Each row below holds a small network's activations on one input, seen along a few directions.
Each table varies a few parts of the input and shows all the possible inputs, shuffled.
A made-up example of a description, with smaller parts first: values(3) and (point or ring(9) or (line(4) and ring(5))).
Shared parts are said once, and a part with two or three values counts as separate values.

Other details of the inputs vary at random and push rows far along two fixed directions, the same in every table; ignore that.

Table:
x1: [ 24  16   9   0  14   3 -44  25 -29 -18  16 -30 -35  52  18]
x2: [ 8 -3  1  0  1 -3 -7  7  9 -5  4  9  3 -2 -9]
x3: [-14  -9  -5   4  -1   2   2 -15  12   6 -16  11  14 -21  -1]
x4: [-51 -28 -14 -11   9  12  48 -11 -31 -44  17 -23 -21 -41  39]
x5: [-36 -13  -8  -6  -1   6  42 -17 -18 -12  10 -14  -6 -32  18]
x6: [ 17  10   6  -9  -2  -3 -15   5 -19  -3   1 -11 -19  44   7]
x7: [  6  -3   1 -10 -14 -10   9  -9  15  11 -11  21  14   3 -20]
x8: [  6   0  -1  -5 -25 -16  26 -20  35  42 -21  38  38 -17 -45]
x9: [  8   1   6   0   9   5 -20  14 -13 -18  14 -17 -19  14  11]
x10: [ 41  27  14  10   6   1 -46  23  10  14  10  -8  -5  43 -11]
x11: [ 18   6   3  12  -3  -5   0  13  23  17  -4  20  26 -13 -19]
x12: [ -3  18   1  -6  11   7 -13   6 -43 -11  18 -45 -43  47  30]
x13: [ 32  14   6   7 -13 -14 -33  -7  35  44 -38  36  30  28 -38]
x14: [-24 -15  -5   9  13  15  25  10  -5 -24  19 -10   2 -50  21]
x15: [-33 -22 -14   4  -3   0  26 -25  18   1 -18  24  22 -53   1]
Description of these inputs: values(3) and (point or line(4)).
Q: The inputs of x13 and x15 match in every part but the values(3) part. If x11 is changed in the same way as x13 into x15, which row does it become?
A: x10
Q: Change only the values(3) part in x6. List by row number the other rows that result.
A: x4, x7
Q: List by row number the other rows that have the values(3) part in common with x4.
A: x3, x5, x9, x14

Table:
x16: [ 10  18  10  -9   0   2 -13 -11  -4   3  11 -25 -22  23  -3]
x17: [ 21   9  -1   7   1 -14 -12  13  10   1  -1  17   2  13  -4]
x18: [ -4  -3   0   2  -8  -2   2  -3  25   5  11  14  12 -26 -20]
x19: [-27 -19  -9  10   5   3  51   2  -6 -16   2   7  15 -54  21]
x20: [ 23  14   0   1 -15 -12 -13  -2  13  20 -23  19   7  28 -13]
x21: [ 11 -11   8 -16 -18  -8  19 -14  33  18 -19  26  31 -15 -37]
x22: [  2  18   6  -3   2   5 -22  -7  -8  15  -1 -22 -14  22  14]
x23: [-17 -17   2 -18   5   5   4  -5 -12 -30  10 -15 -17   0  15]
x24: [ -2  13  -7   2   6   4 -24   0 -16   3 -10  -6 -16  32   7]
x25: [  1   1  11 -13   4  11  -4  -2 -19 -13  -1 -25 -14  17  19]
x26: [-20  -1  -4   9  15   9  20   9 -23 -14  15 -15  -4 -14  16]
x27: [-14 -11 -12 -14  -1  -5  18   0 -18 -24  16 -13 -20   2  17]
x28: [  8  -5 -10   0 -20 -22  15 -12  27  16 -21  41  27  -7 -23]
x29: [-18  -5 -13  12  18  -2   3   7  -6 -17   7   4  -6 -12   9]
x30: [ 15   4  13  -7   3  15 -20  16 -12 -17  17 -22 -15  20   7]
x31: [-19  -4  -9   0  13   0   7  10 -11 -21  18  -3  -7 -14   0]
x32: [ 17   8   6  -4 -15  -9  11   1   2  21  -9   4   2  24  -7]
x33: [ 13   7   3 -13  -4  -2   1   7 -19  -2  13 -24 -28  39   9]
x34: [-34 -27  -9  -7   0  10  30 -18   3 -19 -17  11  10 -46  17]
x35: [-18  -1  -6  11  16   6  11  10 -15  -6   3 -11   4 -13  14]
x36: [ -8   8   6  -3  -2   3   9 -16  -1  10   3 -12  -5  -5   5]
x37: [  1  10   5   3   4  14  -7   3  -9 -11  27 -26 -19   0   8]
x38: [ -1  10  -9   1   7  -3 -24  -3 -15  -3  -1  -1 -16  35   4]
x39: [ 14  -1  15  -7   0   4 -25  17   6 -11   9   0  -5  17  -7]
x40: [  5 -14   3  -6 -14 -10   3 -18  33  13 -26  41  31 -12 -24]
x41: [-18 -11  -6  -8  -8  -6  21 -24  20   3   2  14  10 -32 -18]
x42: [ 15  15   6   1  -8  -5  -6   4  -9  11 -13  -5  -5  34   5]
x43: [-16   0   1  10   7  14  13  -2 -11 -10  23 -24  -8 -22  22]
x44: [ 13   6  -1  13   3   1 -23   1  20   9   6   7  -3   6  -6]
x45: [ -8 -12  -9  -6  -3  -8  27   9   6 -12  11  19   9 -33  -4]
x46: [ 17  14   0   0  -7  -2 -26 -15  23  34 -18  13   5  17 -14]
x47: [ 27   5  13   4  -4   2 -22  10  17  14 -16   6  28  11 -13]
x48: [ 19  -2   2  -3 -16  -9  26   7  23  21  -1  32  26 -19 -29]
x49: [-37  -5  -8  -1   8   9  29  -6 -31 -14   8 -20 -14 -10  22]
x50: [ 13 -21   4  13 -13 -23   1  -1  15  21 -20  33  30 -41 -36]
x51: [-18  -5 -11   0   6   4   0 -21   0  -5   7  -2 -15 -11  15]
x52: [ 19  11  14 -10  -3   4 -28   1  -2   9 -20  -9   2  33   2]
x53: [ 21   7  14   0   4  12 -20  14  -8  -8   6 -18  -2  20   8]
x54: [ -3   4  -7  13  13  14 -19   5  -3  -6  13 -22 -19   1  23]
x55: [ 15  16   5  -7  -4  -4 -15   1  -7  16   1  -9  -8  43 -19]
x56: [-11 -15   1   4  10   7  -3   7   1 -28   5  -1  -5 -14  18]
x57: [  4   6  -4   9  12   1  -7  15 -14 -18   5 -12 -17   8  24]
x58: [ 26  -6   9   2 -18 -23 -29  -7  -2  26 -25  11   4  14 -31]
x59: [ 24   6  10   5   5   7 -34  14   8  -2 -10  -4   1  24   2]
x60: [ 12  13   5  12   2   6 -23   6   6  15   5 -14   3  11   5]
x61: [-34 -17 -17  -9   0  -6  29 -13  -5 -13   6  10   6 -26  -8]
x62: [-49 -16 -14   1   1   5  44 -13 -13  -4 -11   7  13 -44  11]
x63: [26 11  8  4 -4 -4  4 14  1 15  2  7  7 14 -4]
x64: [-24  -5 -14  12  22   7   5   9 -15 -19   5 -11 -11 -14  21]
x65: [  7   0   0   3  -7  -6  17   3  21  22  -2  30  31 -19 -40]
Q: The inputs of x36 and x43 match in every part but one. If x58 is changed in the same way as x36 into x43, which row does it become?
A: x50
Q: The inputs of x49 and x26 match in every part but one. If x61 is changed in the same way as x49 into x26, which row does it become?
A: x31
Q: Describe the family of inputs behind these rows.
A: values(2) and (point or (values(4) and ring(6)))
Q: Change only the values(4) part in x48. List by row number the other rows that result.
A: x30, x37, x65
Q: Change only the values(4) part in x28. List by row number the other rows that result.
A: x38, x40, x51
Q: Change only the ring(6) part in x32. List by row number the other rows that result.
A: x20, x27, x28, x33, x42

Table:
x66: [-5 -8 -1  0  1 -1 -2 -2 -2 -6 -8  3  1 -5  5]
x67: [-24 -19 -11   2   0  -2  37  -3   5 -11   8  13  11 -46   0]
x68: [ -5   0  -1  -7   3   2  -4  -1 -17 -12  -1 -13 -18  18  17]
x69: [11  4  4 -7 -3 -4 -6  6 -8 -1  0 -3 -5 21 -3]
x70: [  5   0   2  -1   6   3  -4  14 -16 -17  11 -13 -15  10  14]
x71: [ 14   8   4   6  -3  -4   0   7   8  14  -1   7  12   3 -11]
x72: [ -2   1   3   2  10  11 -13   5  -6 -14  13 -16 -13   2  15]
x73: [ 24  14   6  -4  -8 -10 -16   3   8  20  -3   8   2  30 -24]
x74: [ -6   4  -1   6   8   7 -10   1 -16  -5   1 -17 -13   8  19]
x75: [-9  2 -4  1 -1  1  9 -8 -5  5 -6 -2 -1  0  6]
x76: [  8   1   6  -1  -5   0 -11  -7  14  11  -8   6   9  -1 -12]
x77: [  1  -3   3  -1   0   4   7   3   2  -5  11  -5  -1 -10   1]
x78: [ 11   4   7  -7  -9  -3   1  -3  11  12  -1   4   8   6 -17]
x79: [ -2  -6  -2   4   5   1  -2   6   2 -11  -1   4   4  -8   5]
x80: [ -5  -6  -5   3  -4  -6   2  -9  12   8  -9  16  12 -15 -12]
x81: [ -7  -3  -5   6   6   1  -3   3   3  -7   5   3   0 -10   2]
x82: [ 10   8   4   1  -6  -5   4   1   4  17  -5   6  10   8 -14]
x83: [-16  -8  -7   9   5   5  18   0   4  -4  -1   7  12 -32   7]
x84: [  4   4  -2  -3  -7  -8  -3  -9   9  14 -10  12   5  10 -13]
x85: [ -7   3   1  -8   2   7  -5  -7 -13  -9   6 -19 -19  13  15]
Q: The inputs of x81 and x80 match in every part but one. If x72 is changed in the same way as x81 into x80, which row does it become?
A: x76
Q: Describe the family of inputs behind these rows.
A: values(4) and ring(5)
Q: Start at x70 and move only the ring(5) part, one step at a time. The first step leads to x79. Which rows follow, in order?
A: x66, x68, x69
